These are the activations of a small neural network, seen along a few directions. Each row is one input.
Each table varies a few parts of the input and shows all the possible inputs, shuffled.
A made-up example of a description, with smaller parts first: one of 6 places along a line, together with either a single point or one of 11 places along a line or (one of 3 separate values, together with one of 5 places around a ring).
Shared parts are said once, and a part with two or three values counts as separate values.

Other details of the inputs vary at random and push rows far along two fixed directions, the same in every table; ignore that.

Table:
x1: [-10 -72   6  -4 -27  -4  27   9  40 -25 -36]
x2: [-15  19  21 -14 -34  -3 -20 -43   6  11   7]
x3: [ 14  17 -18 -10  49  31 -29 -30 -46  -1   3]
x4: [ 27 -17 -53 -13  54  22  29  69 -30  20  -7]
x5: [ -3  14  27  23  -2 -17 -24 -46   0 -10  11]
x6: [ -8  22  10 -17 -34   3 -15 -53  10   3  11]
x7: [  0  20 -36 -20  21  24 -46  -8 -47  15  -5]
x8: [ 16 -19  -6  22  -3 -22  34  57  27  -2   8]
x9: [-21 -17  -8  29  -2   4  62  25  22  -2 -10]
x10: [  8  22 -45 -23  20  32 -40 -14 -42   8  -1]
x11: [-21 -10   9  -3 -14 -13  47  45  32   7  -6]
x12: [ 15  12  18  21 -34 -34 -29 -33  18   4  11]
x13: [-16  -9   9  -4 -15  -4  43  49  35  -5   4]
x14: [  3 -20 -27  -1  75  26  34  61 -38  14 -13]
x15: [-20   6 -14   5  32  26  -2   4 -27   5 -13]
x16: [ 17  22  -2 -44  35  24 -40 -18 -47  19   3]
x17: [ 18  20  23 -16 -23  -3 -18 -54   8   6  16]
x18: [ 20  28   0 -45  35  23 -47  -4 -37  -4  15]
x19: [-25  21  18  21 -14  -6 -24 -45   3 -12   1]
x20: [ -3  24  -1   8 -36 -13 -39 -28   8 -14  12]
x21: [  6 -12 -24  -3  73  22  26  70 -31 -11  -4]
x22: [ -8  17   9  21 -47 -27 -25 -32  20  -1   4]
x23: [ 17   9   9  13 -26 -19 -33 -41  -1  15  13]
x24: [  1  -9  41  11 -35 -38  39  13  49   8   7]
x25: [ 16 -77   8  -7 -10 -13  40  26  17 -25 -33]
x26: [-27 -12  26  50 -39 -21  51  18  51 -23   4]
Description of these inputs: one of 2 separate values, together with either a single point or (one of 3 separate values, together with one of 4 places along a line).
Q: Changing only the choice among 2 separate values turns x4 into x10. The same change can be made to x18. Which row results?
A: x13
Q: Change only the choice among 2 separate values in x3. List by row number the other rows that result.
A: x9
Q: Change only the choice among 3 separate values in x2. List by row number the other rows that result.
A: x7, x15
Q: Change only the choice among 2 separate values in x1. List by row number the other rows that result.
A: x25

Table:
x27: [  7  20  -3   8   5   4 -49 -39 -24  -8   6]
x28: [ 13 -14   6  11 -12 -22  25  24  22   5   0]
x29: [ 10  -3 -25 -23  72  24   6  43 -43   2  -6]
x30: [-18  -3  -7  17 -15  -3  26  16  19   0  -7]
x31: [-15  -2  12   2  -4   1  29  17  18   0   0]
x32: [ -1 -10  17  14  -2  -6  32  15  20  -1   3]
x33: [  9  22  -1 -23  -7   3 -44 -37 -20   7   7]
x34: [ -7  14  26   4 -20  -8 -10 -39   8  -1  10]
x35: [ 10 -13   4   8 -16 -16  27  23  25   7   3]
x36: [  3  21 -10   1   7  12 -47 -41 -25  -4   7]
x37: [ -3   0 -41 -15  53  33  -3  45 -42   8 -15]
x38: [ -6  -9   2   0 -27 -13  29  24  27   5   3]
x39: [  0 -22  22  -3 -34  -8 -22 -52  15 -21 -12]
Q: What is each input in this table made of?
A: either a single point or (one of 3 separate values, together with one of 4 places along a line)
Q: Change only the place on the line of 4 in x32. List by row number the other rows that result.
A: x29, x31, x34

Table:
x40: [10  4  2 -6  1 -3 -7 -2 -4  5  6]
x41: [10  5  5 -6  3 -4 -7 -2 -3  5  6]
x42: [-9  5  4  2  7  6 -2 -9 -5 -3  0]
x43: [ 1  9  3 -7  0  2 -5 -2 -3  3  5]
x44: [-5 10 -3 -7 -3  4 -5 -3 -1  4  2]
x45: [  7 -25   3 -32  -7   5 -12 -11  -1 -10 -13]
x46: [  2 -30   3 -20  -3   7  -9 -15  -2 -17 -18]
x47: [-4  4  5  3  7  4 -4 -7 -5 -4  1]
x48: [-9  4 -4  3  2  7 -4 -8 -4 -3 -3]
x49: [-5  3 -4  4  2  5 -7 -6 -4 -3 -1]
x50: [ 5 -2 -4  6  3  0 -9 -7 -5 -2 -1]
x51: [  0   0  -6   5   1   0 -10  -6  -6  -4  -3]
x52: [-4 10 -1 -7 -1  5 -3 -4 -2  4  3]
x53: [-10   4  -6   4   0   6  -6  -8  -4  -3  -5]
x54: [ -2 -14  28  28 -45 -34  43   8  51   1   7]
x55: [ 2  2  4  4  8  0 -5 -7 -5 -4  1]
x56: [-6  9 -5 -6 -4  4 -6 -2 -2  5  0]
x57: [ 3  1  1  4  6  1 -6 -7 -5 -4  0]
x58: [  5   5  -5  -4  -4  -3 -10  -1  -3   3   3]
x59: [ 6 -1  2  5  6  0 -6 -7 -6 -2  0]
x60: [-2  8 -5 -6 -5  1 -9  0 -2  4  2]
x61: [-9  5  2  2  5  7 -2 -9 -6 -3 -1]
x62: [ 5  5 -4 -5 -2 -2 -8 -2 -2  3  4]
x63: [-6  2 -5  4  0  4 -8 -5 -5 -3 -3]
x64: [-1  8 -3 -6 -3  2 -7 -2 -1  3  3]
x65: [-4 11  5 -8  2  3 -2 -4 -2  4  4]
x66: [-4  4  2  3  5  5 -4 -7 -5 -4  0]
x67: [  4  -2  -5   6   2  -1 -10  -6  -6  -1  -3]
x68: [ 6  0  5  4  9 -1 -6 -7 -6 -2  1]
x69: [  7   3  -5  -4  -4  -4 -11  -1  -4   5   3]
x70: [ 0  8  0 -7 -2  2 -6 -2 -2  3  5]
x71: [ 2  1 -2  5  4  1 -6 -7 -5 -4  0]
x72: [  0 -21 -24 -13  46  14  55  90  -7  12 -12]
x73: [ -9 -26 -30  -2  46  20  57  82  -9   6 -19]
x74: [ 6  6 -1 -6 -1 -2 -7 -2 -3  3  5]
x75: [-13 -17  26  39 -44 -28  43   2  50  -5   2]
x76: [ 1  0 -5  5  3  1 -8 -7 -5 -4 -1]
x77: [-4 11  3 -8  0  4 -2 -4 -2  4  3]
x78: [ -2 -14  30  28 -43 -35  44   8  52   2   8]
x79: [ 9  3 -3 -4 -2 -3 -9 -2 -3  5  5]
x80: [ 6 -1 -1  5  5  0 -7 -7 -6 -2  0]
x81: [10  4 -1 -5 -1 -3 -8 -2 -3  5  5]
Q: Changing only one part turns x71 into x74. The same change can be made to x66. Which row results?
A: x43
Q: Changing only one part turns x62 into x76. The same change can be made to x72. Which row results?
A: x47
Q: What is each input in this table made of?
A: one of 2 separate values, together with either a single point or (one of 4 places along a line, together with one of 5 places along a line)
Q: Change only the choice among 2 separate values in x60. List by row number the other rows that result.
A: x63
